Here are a small network's activations along a few directions, averaged over the inputs that share one value of a field.
Related values have similar rows: they may be neighbours, one step apart, or belong to one group.
(in the rows, 128 means zero)

Other fields shift rows strongly along one fixed direction, in all tables alike. That doesn't count.
These rows show it; all are for the same value of a field, averaged over different records:
[140  99 120 128 125 168  85 150 118 134 136 121 143 133 157 140  94  88
 145 167 146]
[132 203 139 111 144 113 169  88 117 155 110 128 125 133 129  87 162 185
 135 101 120]
[126 140 140 116 130 146 111 126 117 148 126 120 127 124 138 125 122 129
 133 145 136]
[138 131 130 126 129 149 115 129 117 139 134 129 137 135 143 134 121 128
 144 151 144]
[148  61 123 138  96 183  55 156 109 140 143 117 134 121 156 155  87  68
 139 175 149]
[133 171 132 108 141 132 127 112 123 143 117 129 131 138 140 116 143 145
 143 115 123]
[119 221 143 107 166 103 168  76 119 143 118 133 127 135 132  93 174 206
 140  96 110]
[137 106 142 126 120 167  89 146 114 138 132 125 137 122 149 138  97  96
 131 170 144]

Values of J:
j8: [ 97 169 126 146 139  94 205  79 151 120 106 164 113 122 114 129 160 146
  74  64  84]
j7: [118  71  93 154 102 132 124 148 170  69 140 109 105 136 114 160 142  81
  91 152 126]
j9: [140 160 154 142 143  88 147 120 131 150 138 122 146 148 109  97 146 187
 170 113 127]
j1: [135 232 157 106 162  32 205  94 120 121  96 110 116 132  85  53 211 229
 164  74  83]
j3: [135 158 127 125 135 142 137 110 142 137 121 110  88 142 116 125 139 129
 112 135 121]
j4: [110  85 108 144 111  75 142 161 147  85 128 129 131 111  92 139 132 118
  92 100 116]
j6: [132 136 133 118 141 144 114 116 113 140 116 126 130 130 136 136 127 137
 144 145 138]
j10: [124  71 130 126 115 133  88 173 120 123 175 145 138 119 130 145  91 109
 145 133 148]
j2: [136  36 105 129 103 171  76 159 116 148 134 149 150 119 153 162  55  67
 121 148 163]
j5: [106  56 102 156 102 132 148 162 158  72 134 138 126 105 111 170 101  56
  80 121 123]
A value of J combines one of 2 hidden first parts with one of 5 second parts; all combinations occur once.
j4 and j2 share the first part; j4 and j1 share the second. Which value has the first part of j1 and the second part of j2?
Answer: j6
j5 and j8 share the first part; j5 and j7 share the second. Which value has the first part of j7 and the second part of j8?
Answer: j3

Values of Y:
y1: [130 180 136 131 139 153 124  83 110 156 116 119 135 145 141 119 141 147
 136 123 123]
y5: [120  89 126 133 111  90 132 161 140  98 140 129 135 121  88 129 117 121
 124 120 122]
y6: [106 189 129 126 159  79 210  76 152 135  99 154 117 124 113 116 154 171
  89  58  92]
y8: [115  58 110 147 101 118 131 163 151  91 140 129 133 120 114 166 102  74
  89 128 140]
y9: [140  14 114 130  89 170  30 195  96 128 155 125 169 115 152 170  64  65
 153 183 182]
y2: [129 146 123 116 131 185 118 113 131 126 118 122 109 129 151 142 127  96
 117 153 130]
y3: [118 129 142 116 141 145 123 123 109 170 140 168 141 120 168 128 111 136
 144 115 142]
y7: [129  96 102 148 109 139 130 136 145  82 129 113 103 128 117 146 144  97
 101 150 122]
y4: [140 211 154 116 153  86 164 112 132 133 114 104 114 134 113  67 190 198
 165 124 101]
y10: [152 168 145 117 147 115 118 117 112 161 129 117 125 143 124  97 133 174
 162 128 127]
A value of Y combines one of 2 hidden first parts with one of 5 second parts; all combinations occur once.
y6 and y8 share the first part; y6 and y2 share the second. Which value has the first part of y2 and the second part of y8?
Answer: y7
y3 and y9 share the first part; y3 and y1 share the second. Which value has the first part of y1 and the second part of y9?
Answer: y10

Values of C:
c3: [133 156 143 122 134 128 116 122 108 132 140 115 132 130 132 113 135 147
 140 120 129]
c7: [149   4  96 143  89 157  73 200 142 101 153 126 115 127 126 169  81  54
 127 196 163]
c2: [132 186 142 120 155 114 154  89 121 165 118 144 119 142 130  97 149 180
 146 107 110]
c5: [129  37 107 139  92 179  65 166 118 117 148 132 144 125 139 175  74  57
 123 169 161]
c10: [140 194 154 110 154 111 132 109 108 160 118 118 136 134 141  86 156 183
 166 122 122]
c6: [120  38 103 153  89 145 106 170 146  88 144 121 136 120 123 178  94  54
  93 149 151]
c1: [139 185 151 105 154 137 119 106 103 171 118 126 138 133 157 101 138 165
 161 128 132]
c4: [131 178 130 116 149 124 156  99 141 135 104 122 115 125 124 118 144 152
 120 111 112]
c9: [113 168 134 133 141  74 184 103 144 124 112 137 126 132  98 103 160 169
 119  89  96]
c8: [ 95 134 120 138 123 111 175 115 149  86 125 140 120 112 111 138 149 119
  85  90 104]
A value of C combines one of 2 hidden first parts with one of 5 second parts; all combinations occur once.
c10 and c5 share the first part; c10 and c1 share the second. Which value has the first part of c1 and the second part of c5?
Answer: c4
c9 and c8 share the first part; c9 and c7 share the second. Which value has the first part of c7 and the second part of c8?
Answer: c6
